Each row below holds a small network's activations on one input, seen along a few directions.
Each table varies a few parts of the input and shows all the possible inputs, shuffled.
A made-up example of a description, with smaller parts first: one of 6 places along a line, together with either a single point or one of 9 places around a ring or (one of 3 separate values, together with one of 5 places around a ring).
Shared parts are said once, and a part with two or three values counts as separate values.

Other details of the inputs vary at random and push rows far along three fixed directions, the same in every table; ignore that.

Rows:
R1: [  5 -17 -17 -27 -15  12  18   5 -52  -3   1 -18  -2   2]
R2: [-19   7  14   2  -8  -2 -46 -11   8   2   3  -3   4 -17]
R3: [ 11  -4 -14  -8  -1 -19  18 -10   8   5   2   7   2  14]
R4: [  9  16  18  18   1  33  31  26 -38  -1 -10 -12  20   3]
R5: [ 12  24 -15   6  -1  14  36  25  -6   1  -4  -7   1   4]
R6: [ -7  14  18  26  14  -5 -29  -5  47   8   2   9  -9 -17]
R7: [ -3  -4  -3   0   7  13   0  -4 -13   2   0   0   1  -3]
R8: [ -5   4  14   5   0  35  -3  10 -46  -5  -3  -6  13  -7]
R9: [  1  -4   8  20  17 -41  -9 -11  73  -1   1  17 -17   4]
R10: [ 20  19 -16   3  24 -12  51  13  44   6  -6  16   2  19]
R11: [ 21 -28 -44 -37   0 -20  39  -5  -8  -5  11   2 -12  12]
R12: [  5 -21 -13 -13 -12 -29 -10 -25   9   0   6   9   0  11]
R13: [-15  -6  25   8 -12 -13 -37 -10   9  -2  -2  -2   2   1]
R14: [  1  24  22  25  15  -6 -27   3  54   1   5   7  -6 -15]
R15: [ -7 -12 -12 -23 -15  -6 -16  -9 -10  -1  10  -7   0  -2]
R16: [ 22  25  18  35  25  41  69  48 -39  -2 -15 -12  16   2]
R17: [ -3 -26  -6 -13 -10 -44 -22 -26  29  -3   5  12 -11  13]
R18: [ 11  41  20  38  31  31  49  44   7   6 -19   3  21   1]
R19: [ -7 -12 -10 -11  -5 -12 -15 -20   7   1   9   8  -5  -1]
R20: [-12  -2  -1  -7  -1  -5 -26 -14   8   3   5   0   2  -7]
R21: [ -6   0   4  -4 -11  -2 -28  -6   7   4   5  -4  -7  -6]
R22: [-12  12  12  16  13   1 -22  -8  30   2   4   5   2 -14]
R23: [-18  -9   7 -17 -20  22 -24  -7 -59  -4   0 -10  15  -8]
R24: [ -2  19  12  18  17  -6 -22  -3  53  -2  12  10  -1 -10]
R25: [ 11 -23 -28 -20  -2 -11  19  -9   3   2   8   2 -14   8]
R26: [-10 -20 -15 -19 -15  -4 -14 -20 -12   2   9  -1  -2   2]
R27: [  0 -26 -12 -18 -21 -23 -16 -28   0   3   5   2   2  12]
R28: [ 20 -24 -35 -23   8 -13  43  -3  -9   2   3   1 -21  10]
R29: [ -9   2   7  10   6   8 -13  -7   4   3   2   2   0 -10]
R30: [ 15 -24 -30 -32  -9  -6  27  -1 -34  -2   3  -4 -14   8]
R31: [-26  30  34   8 -22  21 -48  -1 -11  11 -14  -1  31  -4]
R32: [ -9 -16   5  -8  -5 -23  -5 -10   2  -9 -14   7  -5  11]
R33: [-11  15  44  24   3  11 -11  17   2 -14 -20  -4   6   0]
R34: [  1  35  51  61  20  36   3  34  -6  -4 -10  -7  19 -16]
R35: [ -9  13  17  16   2  -4 -35  -5  28   7   0   2  -9 -16]
R36: [  3  -7   0  -4  -3  13   5   6 -27   0   0  -3  -1  -5]
R37: [  1   5  21  18  14 -11  13  14  25 -15 -13   8  -4   8]
R38: [ -7 -19 -16 -32 -22  13  -4  -6 -50  -4   6 -14   8   3]
R39: [ 33  22 -40  15  31 -17  69  23  61   6   1  11 -17  12]
R40: [ 21  12 -39  -8   4 -14  44  14  10   2   2   4  -6  15]
R41: [ -7 -11 -10 -12  -6   1 -19 -19   3   1   7   2  -1   3]
R42: [-16  -1  16  -5 -20   6 -44 -10 -22   3   0  -3  -1 -12]
R43: [  7 -17 -28 -19   6  -8  23 -10   8  -2  12   1  -6  10]
R44: [-11   1  18  -2 -20  30 -19   8 -52  -1  -5 -17   4 -10]
R45: [  1  -6  -1  -9  -4  17   9  11 -43   0  -6 -14   0  -7]
Description of these inputs: one of 3 separate values, together with either a single point or one of 5 places along a line or one of 9 places around a ring.
Changing only the choice among 3 separate values turns R15 into R11. The same change can be made to R33. Which row results? -> R37
Changing only the choice among 3 separate values turns R23 into R43. The same change can be made to R8. Which row results? -> R41
Change only the place on the line of 5 in R9. List by row number the other rows that result. -> R16, R18, R32, R34
Change only the place on the line of 5 in R27. List by row number the other rows that result. -> R4, R13, R31, R33

Rows:
R46: [ 12  21 -11  15  30  -5  23   1  63   9   8  16   2   2]
R47: [ 28 -27 -35 -18   9 -19  61   3  -8  -7   5   2  -6  24]
R48: [ 30 -26 -33 -19  13 -22  73  15  -8 -12  -4   1 -16  27]
R49: [ -9   7 -11 -11  -7 -28 -28 -26  50  11   6  17   5   5]
R50: [  7  12  -1  12  20  35  33  21 -25  -2   2  -8  12  -4]
R51: [ -1  19  41  48  23 -13 -32   0  71  -2   4  11 -12 -16]
R52: [  1  12  21  16  -2  13  15  25 -24  -8 -17 -10   7   4]
R53: [-27   3  46  18 -29  10 -64  -7 -40   1 -11  -8  14 -13]
R54: [-13 -11  16  -4 -10  21 -25  -5 -36  -7   5 -11  10  -9]
R55: [-15  -3  14  -5  -9  24 -26  -5 -37  -3   1  -7  13 -10]
R56: [-13 -19  10 -14 -18 -13 -29 -11 -11  -7  -1  -3  -4   0]
R57: [ 19  -4 -26  -3  27   6  60  18   4  -8  -1   1  -9   9]
R58: [-16  -5  -9 -29 -25 -17 -22 -16 -10   3  -7   2   4   6]
R59: [ -3  -1   9   2 -15  12   4   7 -40   5 -12  -5  10   4]
R60: [ -2 -13 -27 -29  -6 -10  14  -8 -10   3  -2   3  -3   9]
R61: [-20   1  33  10 -29   6 -42  -7 -40   4 -14  -8  15  -6]
R62: [ -9 -12  13  -3  -8  19 -12  -2 -45  -2  -4  -8   2  -9]
R63: [ -2  18  18  13  -2  18  15  26 -23  -7 -15  -8  10   5]
R64: [  4 -42 -26 -27  -4 -39  -7 -36  23   0  13   9 -24   8]
R65: [  3  44   8  38  17  -1 -36   3  79  16  16   6 -15 -30]
R66: [  1  18  36  33  15  32   5  27 -15 -10  -2  -9  12  -9]
R67: [  6 -39 -35 -44  -5 -17  25 -11 -24  -7   1  -1 -16  14]
R68: [ -7   5   8   2  -5  24  -1   4 -37   9  -8  -4  11  -7]
R69: [  8  42   6  23  10  40   8  41  -8   1   2 -18  -2 -24]
R70: [ 17 -19 -15  -9  17  -3  44  12  -5 -17   2  -4 -15  11]
R71: [ -4   6   0  17  17 -17 -20 -19  61   8  10  16 -10  -9]
R72: [ 8 28 10 30 21 -9  7  6 69  5  2 14  5  4]
R73: [ -1  -6 -43 -39 -29  -3 -24 -23  -9  15  21  -4  -2  -8]
R74: [16 18  4 20 23 10 41 26 12  2 -8  3  2  4]
R75: [-20 -29 -21 -43 -42 -55 -58 -57  25   9  10  14   1  16]
Changing only one part turns R62 into R67. The same change can be made to R64. Which row results? -> R70
Describe the family of inputs behind these rows. -> one of 3 separate values, together with either a single point or one of 9 places around a ring
Change only the choice among 3 separate values in R68. List by row number the other rows that result. -> R46, R60
A walk changes only the place on the ring of 9. It starts at R55 and steps to R50. List the rest of the walk in order. -> R46, R49, R72, R75, R47, R66, R54
